A small network was shown many inputs. Here are its activations along a few directions, one row for each input.
Each table varies a few parts of the input and shows all the possible inputs, shuffled.
A made-up example of a description, with smaller parts first: one of 3 separate values, together with either a single point or one of 9 places along a line or (one of 6 places along a line, together with one of 8 places around a ring).
Shared parts are said once, and a part with two or three values counts as separate values.
(in the rows, 128 means zero)

Other details of the inputs shift rows strongly along two fixed directions, in all tables alike. That doesn't count.

A family of inputs:
R1: [119  95  92  87 134 147 126 135 118 111 139 100]
R2: [ 70 200 129 178 155 111  81 114  99  75  97 108]
R3: [177  78 144 193 173  77 190  92 164 105 127 201]
R4: [170 115 127 162 151 120 185  41 191 106 137 216]
R5: [153 109 117 152 157 100 175  26 198 107 142 211]
R6: [ 99 202 143 205 143 115  76 164 116  99  92 122]
R7: [ 92 205 138 186 149 131  93 130  93  75  94 115]
R8: [134  81 144 119 115 135 122 177 111 149 123 124]
R9: [131 126 124  89 127 162 135 156 131 150 142 128]
R10: [101  91 106  98 147 141 118 138 115 152 129 110]
R11: [126 105 119  78  77 151 122 107 131 108 150 119]
R12: [122  84 140 116 122 149 139 152  95 146 128 111]
R13: [110 121 115  77 133 143 124 142 138 152 145 121]
R14: [136 127 114  81 131 140 111 130 133 177 128 114]
R15: [141 123 129  92 121 149 119 179 146 154 136 140]
R16: [145  98 140 111 108 130 127 174 110 161 122 127]
R17: [104 205 166 176  91 134  98  93 115  72 108 141]
R18: [143  75 130 195 187  65 198  61 162 124 139 173]
R19: [ 99 222 134 192 143 124  97 138  98 109  96 110]
R20: [110 209 154 178 124  94  93 110 116 123 106 105]
R21: [ 87 207 138 202 149 129  91 141  98  95  96 107]
R22: [141 104 150  87  74 156 111 136 133 127 128 154]
R23: [163 128 127  95 120 147 108 166 140 179 121 132]
R24: [113  96 126  97 120 123 133 135 100 159 131 106]
R25: [140 116 131  80  90 167 104 137 147 130 124 159]
R26: [146 127  98  85 121 142 121 137 140 157 140  98]
R27: [147 116 118  92 102 130 129 136 128 153 143  92]
R28: [172 101 137 194 171  84 209  78 151 135 133 179]
R29: [125  85 140 101 122 152 138 142  88 124 126 118]
R30: [144 111 118 104 127 143 118 175 124 166 120 134]
R31: [154 119 145 100 107 148 131 142 113 172 128 114]
R32: [ 94 209 107 175 135 110  96 131 113  93 113  85]
R33: [119  83 113  93 117 135 134 134 105 107 141  94]
R34: [ 96 209 120 152 101 133  84  96 137  64 120 116]
R35: [200 111 148 180 153  80 178  99 181 155 130 188]
R36: [105  79 130  91 127 132 127 127  94 125 129 111]
R37: [100 217 168 190 121 116 112 137 111  93 117 116]
R38: [116  82 111 107 117 132 135 143 111 127 144  87]
R39: [112 109 103  89 140 136 123 136 115 164 128 113]
R40: [141 110 150  99 102 137 127 177 132 150 139 134]
R41: [151 105 138 172 171  69 200  67 182 125 155 183]
R42: [ 83 194 110 184 141 115  90 133 113  81 114  83]
R43: [190 127 124 170 178 105 182  78 178 157 131 180]
R44: [124 121  99  82 122 145 131 147 144 132 155 103]
R45: [136  94 122  98 133 151 112 168 119 131 118 138]
R46: [114 103 137  74  83 149 113  98 124 124 139 137]
R47: [125 109 119  89 104 133 140 146 131 128 158  98]
R48: [127  99 108  99 110 126 140 141 111 138 143  89]
Each input here is: one of 2 separate values, together with one of 4 places along a line, together with either a single point or one of 5 places along a line.
The inputs of R14 and R23 match in every part but the place on the line of 4. If R46 is changed in the same way as R14 into R23, which row does it become?
> R22
The inputs of R13 and R9 match in every part but the place on the line of 4. If R39 is changed in the same way as R13 into R9, which row does it become?
> R19
Which other rows does R4 become when the choice among 2 separate values takes its other values? List them by row number.
> R17
Which other rows does R6 become when the place on the line of 5 takes its other values? List them by row number.
> R15, R23, R30, R45
Which other rows does R23 become when the choice among 2 separate values takes its other values? List them by row number.
> R35
Start at R25 and move only the place on the line of 4, one step at a time. The first step leads to R4. Which rows follow, in order?
> R5, R34

A family of inputs:
R49: [134 111 120  42 101 172  85 176 134 142 126 120]
R50: [126 110 121  77 111 167 125 171 111 165 134  92]
R51: [133  97 116 119 140 110 149 129 143 153 132 135]
R52: [141  94 117 122 140 111 143 126 136 151 140 134]
R53: [163  79 105 110 136 103 175  81 161 135 145 147]
R54: [164  88 118 123 139 110 178 117 152 152 144 147]
R55: [114 169 136 193 170  91 136 112 141 106 103 154]
R56: [115 155 139 204 157  97 127 107 134 101 107 152]
R57: [151  64 105 121 134 138 179  92 159 114 151 170]
R58: [103 183 130 139 114 146  85 160  96 127 111  79]
R59: [124  99 120  66 119 158 100 175  92 156 131 104]
R60: [138  92 140 110 125 140 147  84 126 131 123 143]
R61: [129 207 143 186 143 109 122  85 148 108 115 183]
R62: [114 157 138 204 156  98 132 109 138 101 103 153]
R63: [164  75 126 132 141 129 178 117 146 141 135 160]
R64: [137 186 147 196 138 108 107 104 169  77 104 162]
R65: [139 161 145 202 152 103 127 111 132  96 115 147]
R66: [ 66 201 143 121  99 134  74 147  97  90 130  73]
R67: [133 103 134  55  81 160  90 168 137 142 132 116]
R68: [147  99 115 125 151 126 143 125 136 153 141 129]
R69: [108  91 135  76 100 149 111 169 108 156 127 107]
R70: [121 152 144 196 145  86 126 109 132 106 122 146]
R71: [135 192 132 188 149 105 111 104 176  98 115 144]
R72: [101 185 136 190 162 102 133  85 149  82 138 129]
R73: [162  82 116 124 148 103 163 114 148 152 148 147]
R74: [140 102  98 110 120 119 150 106 147 126 146 130]
R75: [ 79 169 145 143 110 145  78 165  94 115  94  98]
R76: [ 73 214 151 122 105 145  58 130  69  99  90  81]
R77: [152 101 145 122 124 125 162 135 137 141 141 142]
R78: [141 104 128 102 123 117 150  87 135 144 134 128]
R79: [168  77 132 127 135 114 166 117 144 142 145 152]
R80: [ 68 217 116 131  99 149  53 155  80  76 101  80]
R81: [107 103  97  58  98 180 110 155 112 143 147  87]
R82: [122 167 132 195 170  90 124 111 130 104 113 151]
R83: [107 200 118 205 154  97 131  88 142  57 119 153]
R84: [167  84 118 122 156 119 180 120 147 147 137 163]
R85: [100 175 150 139  94 134  89 165  92 115 113  93]
R86: [159 102 121 118 147 127 148 132 129 140 132 142]
R87: [147 114 134 113 113 153 138 104 146 148 134 177]
R88: [132  98 113 124 153 127 148 127 143 156 131 132]
R89: [168  94 128 123 142 112 184 121 155 153 147 149]
R90: [169  83 116 122 156 119 175 117 146 146 137 161]
R91: [ 65 190 157 129  94 136  73 145  94  80 130  85]
R92: [148  86 127 129 140 130 141 127 127 138 134 145]
R93: [127 111 125  73  98 151 126 173 110 161 135  95]
R94: [105 188 141 136 118 149  96 166 101 128 115  84]
R95: [137 106 121  74 102 149 114 167 105 158 135  93]
R96: [129 189 154 187 120 104 124  85 151 111 123 175]
R97: [ 84 176 132 133 111 123  75 163  95 126 110  85]
R98: [129  95 128  78  97 172 112 171  96 149 125 102]
R99: [157  81 120 114 153 123 175  67 154 154 142 146]
R100: [148  75 113 121 169 111 164 117 147 151 134 166]
R101: [142 102 106 110 137 130 146  97 143 135 137 122]
R102: [163  78 131 128 132 114 171 116 146 144 144 154]
R103: [115  85 125  80 108 166 100 170  94 153 126 107]
R104: [124 101 139  77  91 155 123 174 105 153 135 104]
R105: [ 73 218 131 125 101 142  50 147  73  80  91  74]
R106: [172  73 126 131 144 129 167 115 143 139 137 157]
R107: [138 170 133 189 143  88 141 109 140 112 121 133]
R108: [104 203 139 123  92 132  58 161 129 106 109  93]
R109: [110 100 117  77 121 161 113 166 115 168 126  96]
R110: [172  82 120 121 163 117 164 119 144 144 141 161]
R111: [129 102 139  76  99 176 121 179 100 150 128 105]
R112: [107 183 137 133 107 128  76 165  93 121 116  81]
R113: [118 164 134 188 152  83 139 110 148 116 114 138]
R114: [118  98 113  80 122 159 105 164 105 166 135  94]
R115: [108  91 130  76 101 147 109 170 105 156 128 107]
R116: [141  75 119  97 164 122 181  92 159 118 165 167]
R117: [136 103  93 116 134 137 146 105 147 131 145 126]
R118: [129 199 135 189 141 114 125  84 156 123 124 162]
R119: [131  93 117 115 112 129 151 110 143 114 152 143]
R120: [142 167 129 192 159 104 136 107 140 115 121 130]
R121: [128 107 117  77 111 166 120 168 108 164 133  92]
R122: [ 96 213 141 125  83 144  69 142 108 130 116 109]
R123: [ 72 199 126 144  85 158  58 148  84  74 101  83]
R124: [133 178 140 194 159  96 150 117 139 103 113 151]
R125: [163  77 130 132 141 129 183 120 150 141 137 161]
R126: [115  89 119  52  83 180 100 147  94 131 121  95]
R127: [108  89 130  77 101 147 104 168 101 156 132 106]
R128: [130 156 146 194 144  86 127 109 131 104 125 144]
R129: [114  97 144  57  83 159 106 129  95 148 128 100]
R130: [ 99 180 152 200 151 105 132  83 141  58 129 147]
R131: [141  91 126 109 114 120 145  99 137 121 136 136]
R132: [117 177 130 205 130  88 130  82 145  70 122 145]
R133: [131  95 136  77  98 151 106 171 100 150 139 102]
R134: [146  77 113 120 168 112 169 119 151 151 130 167]
R135: [169  84 115 128 161 122 165 114 152 155 147 144]
R136: [114 186 119 196 136  88 137  87 150  77 130 137]
R137: [153 111 132 115 146 132 162 140 134 143 133 146]
R138: [134  96 113 125 154 125 144 125 140 156 135 132]
The inputs of R127 and R97 match in every part but one. If R85 is changed in the same way as R127 into R97, which row does it become?
> R54
The inputs of R123 and R80 match in every part but one. If R64 is changed in the same way as R123 into R80, which row does it become?
> R49
The inputs of R133 and R110 match in every part but one. If R70 is changed in the same way as R133 into R110, which row does it become?
> R82
What do these inputs look like to the network?
> one of 5 places around a ring, together with either one of 2 separate values or one of 5 places along a line or one of 11 places along a line
